A small network was trained on invented records. Each row is its activation on one of them, seen along a few directions.
Here are examples, each followed by its value of one field, FELOT.
Other fields move the rows too, some of them a lot.
In the rows, 500 means zero.
Random noise pushes rows far along 13 fixed directions. That doesn't count. These rows show it; they differ only by the noise:
[413 474 421 471 765 579  86 617 499 312 317 592 531 637 564 767 729 407
 471 717 549 667 429 106 566 552 655 454 447 452 459]
[510 396 550 549 476 347 635 264 472 419 450 324 660 539 437 670 392 648
 200 308 539 770 452 591 468 361 296 331 741 482 386]
[420 384 538 485 596 679 287 413 490 381 519 628 350 582 500 559 590 533
 369 607 376 548 638 101 610 412 679 389 427 399 403]
[440 383 573 458 398 519 560 799 692 612 674 238 461 414 701 540 651 508
 597 566 477 359 605 702 555 520 422 545 363 380 571]
[662 704 271 538 790 595 542 587 480 599 565 606 441 421 642 330 473 501
 632 155 394 230 649 619 285 528 651 423 462 563 365]
[394 565 455 540 248 356 583 356 439 549 449 443 495 482 264 464 274 606
 366 637 553 550 351 518 469 482 375 686 688 722 534]
[515 272 732 537 252 431 701 354 749 747 587 483 233 603 470 273 399 591
 341 736 490 553 619 390 516 621 431 525 540 586 503]
[353 361 646 476 407 482 482 537 673 570 575 360 303 599 592 473 552 456
 502 643 451 564 585 246 536 595 452 555 459 448 546]
[666 677 584 612 433 574 632 368 501 666 648 628 514 474 441 338 383 486
 668 533 453 421 537 712 465 530 511 471 396 521 400]
[567 485 448 494 521 689 493 465 497 557 392 486 389 563 514 464 450 534
 257 450 345 469 481 549 351 510 477 463 595 570 472]
[485 428 319 457 576 521 570 561 532 596 400 505 352 511 535 363 462 587
 367 394 441 328 582 498 396 574 568 556 626 672 496]
[662 450 627 576 407 381 443 486 526 487 724 663 699 314 394 688 473 725
 474 723 827 427 449 572 648 224 571 364 361 510 247]
[467 503 451 622 307 529 659 413 667 475 616 362 430 469 477 364 590 622
 340 643 284 573 739 651 556 587 386 535 567 452 630]
[732 718 495 622 446 295 555 411 462 601 443 629 574 410 430 333 285 492
 591 394 714 511 315 621 255 550 389 475 514 644 439]
[546 690 416 574 651 477 426 469 603 642 495 495 436 626 491 558 409 475
 429 609 488 600 409 381 303 603 514 555 627 706 372]

[457 497 631 508 540 559 733 250 598 782 640 508 314 738 452 402 311 472
 497 517 346 511 599 383 470 602 542 552 626 666 332]
dufis
[561 666 436 538 581 672 526 491 489 619 481 514 482 570 505 450 481 417
 558 506 314 485 505 669 420 598 534 527 507 542 493]
pemav
[582 488 595 605 606 579 467 378 634 483 583 618 493 649 503 560 597 489
 400 779 485 588 591 320 518 598 511 443 495 552 385]
luven
[593 672 270 494 508 563 350 500 394 469 299 602 393 419 428 381 393 539
 332 340 411 507 390 490 302 451 596 494 574 567 572]
rolu
[550 634 618 562 545 551 311 559 363 664 418 466 219 452 550 223 319 256
 593 411 174 741 489 405 266 471 468 394 331 259 633]
tatob
[487 518 352 642 310  98 551 535 513 510 407 572 552 292 282 249 486 610
 530 808 572 731 579 679 646 575 510 610 537 529 766]
mebun
[598 562 576 542 488 692 409 432 511 248 484 544 614 585 567 660 637 425
 363 540 573 437 385 366 379 554 319 471 484 521 477]
luven
[320 721 194 549 605 605 451 498 444 543 516 467 514 527 352 547 517 551
 558 679 226 522 624 616 632 535 679 664 599 594 500]
lolu
[435 709 358 527 467 341 463 561 385 383 759 572 596 208 421 478 481 590
 778 360 542 391 612 530 652 264 705 525 344 382 505]
vabuz
[474 435 291 480 589 351 500 599 491 438 344 491 463 426 541 399 535 570
 415 330 531 477 567 462 435 541 533 499 601 553 594]
pemav
[626 481 450 600 357 285 747 317 520 471 528 655 594 386 324 253 448 657
 461 587 640 507 595 713 580 547 450 526 617 602 583]
rolu
[484 450 608 525 451 546 376 546 550 534 537 465 426 520 482 574 513 482
 383 761 444 614 476 396 520 451 485 498 450 462 513]
tatob
[559 340 334 434 513 737 373 745 550 482 362 559 385 427 558 486 678 609
 221 661 389 311 570 618 509 489 619 505 476 527 595]
dufis
[597 643 255 593 576 209 484 634 712 462 637 608 514 309 549 383 617 627
 635 559 736 433 652 448 494 590 646 537 480 585 524]
dilo
[403 400 487 458 712 493 445 469 489 585 452 632 528 660 437 620 544 484
 584 696 513 578 554 365 707 545 728 509 520 569 369]
dufis
[579 493 560 430 572 431 495 418 536 544 460 476 579 615 479 735 370 527
 322 444 741 580 222 418 356 436 447 487 702 694 333]
vabuz
[483 481 404 438 668 610 371 656 375 620 186 471 631 589 493 607 577 375
 624 580 369 681 396 830 621 583 614 465 476 400 571]
lolu
[149 295 445 363 149 515 677 673 336 589 592 283 308 261 369 278 406 607
 527 508 191 299 704 736 767 307 556 728 460 390 798]
mebun
[543 506 360 503 839 316 312 641 503 646 591 524 252 376 549 480 329 602
 294 334 410 616 599 203 303 229 762 346 555 523 343]
luven
[483 644 518 543 468 557 644 465 668 536 696 334 353 559 678 388 487 441
 565 286 422 322 600 381 264 650 325 572 521 560 464]
zefun
[408 449 515 521 189 285 386 646 568 463 563 416 519 308 375 585 488 651
 400 841 710 527 382 468 593 373 425 639 471 550 598]
nisi
[507 690 436 419 605 522 418 735 551 645 459 298 488 549 676 635 443 355
 629 304 569 388 257 550 221 577 415 603 518 606 457]
rolu
[570 530 405 573 555 370 512 476 648 601 383 415 514 569 502 514 500 563
 375 555 515 723 488 595 424 617 449 455 644 562 488]
dilo
[578 595 697 489 401 595 335 654 412 774 516 440 542 446 434 645 341 401
 622 726 482 609 225 774 494 334 502 479 320 412 440]
desum
[427 697 521 611 376 507 362 496 605 748 748 389 267 437 370 480 330 577
 460 826 262 687 563 438 503 353 591 556 446 466 439]
dilo
[474 533 469 514 393 421 703 413 540 445 637 440 641 456 458 541 514 596
 540 423 555 440 558 676 604 482 469 550 563 530 497]
vabuz
[433 326 498 408 663 259 556 512 423 644 351 361 528 555 510 627 295 557
 410 237 647 592 372 463 413 394 464 426 692 606 342]
lolu
[262 553 458 501 332 545 576 482 510 381 699 288 487 471 481 590 502 572
 473 507 439 316 565 406 525 452 351 687 564 568 504]
zefun
[369 482 402 361 675 627 405 712 455 886 486 389 294 564 471 612 300 514
 431 577 298 435 416 546 454 368 745 612 583 669 366]
zefun
[304  81 521 362 567 650 495 574 446 529 404 358 452 557 508 651 610 622
 270 551 265 587 688 586 801 334 635 382 543 322 498]
nisi
[627 562 332 580 517 652 530 369 303 341 406 839 538 404 374 265 502 568
 471 479 467 222 617 542 499 521 576 489 464 603 500]
tatob
[535 765 543 589 506 559 605 296 432 581 483 441 522 653 429 482 302 352
 498 444 382 593 343 546 258 615 293 586 647 651 461]
mebun
[366 480 567 418 473 672 501 546 341 457 346 297 475 573 628 476 493 300
 631 219 342 434 437 535 403 571 291 514 455 359 598]
desum
[365 425 454 492 601 622 562 223 357 323 358 566 671 720 329 630 583 507
 382 579 338 677 549 516 735 543 531 500 685 510 493]
desum
[502 463 550 421 645 538 486 343 237 369 248 627 797 658 434 727 454 400
 592 311 701 507 248 497 543 494 468 433 567 565 356]
pemav
[627 548 701 663 247 599 549 345 696 491 929 494 502 399 435 602 497 717
 301 799 517 445 612 521 547 302 400 418 407 474 301]
nisi

Here are new rows. What is FELOT for each?
[341 296 578 404 279 372 406 645 364 485 378 431 404 371 433 441 402 503
 462 569 583 472 387 384 551 380 435 593 442 464 660]
tatob
[576 763 579 629 392 626 657 309 631 470 787 400 521 517 569 441 541 459
 637 367 321 525 653 625 456 558 381 446 425 345 475]
rolu
[476 422 528 531 409 260 618 662 693 521 620 324 444 409 632 410 559 521
 507 506 609 458 588 480 425 586 340 573 501 517 616]
luven
[598 418 453 450 743 381 423 637 544 689 293 720 439 602 553 429 484 424
 604 579 719 429 407 360 415 686 659 523 498 711 420]
dufis
[533 418 525 523 642 556 580 460 667 490 470 530 535 701 612 548 677 449
 489 592 533 494 593 436 515 740 462 490 551 571 449]
dufis
[458 498 321 507 403 337 360 451 338 586  81 773 310 488 212 167 326 488
 409 751 470 693 382 362 498 630 658 656 605 681 741]
dufis
[592 550 656 567 282 385 330 463 497 528 398 653 508 479 336 487 410 461
 476 866 694 695 244 391 487 510 453 544 422 549 574]
pemav
[498 570 510 490 449 247 294 706 550 709 548 464 311 358 471 493 279 535
 476 612 671 541 303 282 312 356 549 578 467 620 456]
nisi
[319 297 578 354 625 576 456 678 580 686 402 402 378 711 627 579 585 356
 631 628 458 476 499 365 595 667 592 599 472 529 508]
pemav
[539 707 350 670 558 590 592 292 390 373 492 678 653 511 350 367 578 483
 602 612 303 554 684 692 617 628 531 514 513 490 553]
mebun
[467 402 376 473 716 472 550 500 379 372 272 605 630 563 569 429 639 428
 670 295 536 440 607 515 579 667 541 444 508 471 538]
pemav
[616 791 172 634 643 208 542 579 517 346 573 521 753 319 484 578 496 626
 485 385 774 359 439 597 289 506 414 587 660 774 427]
luven
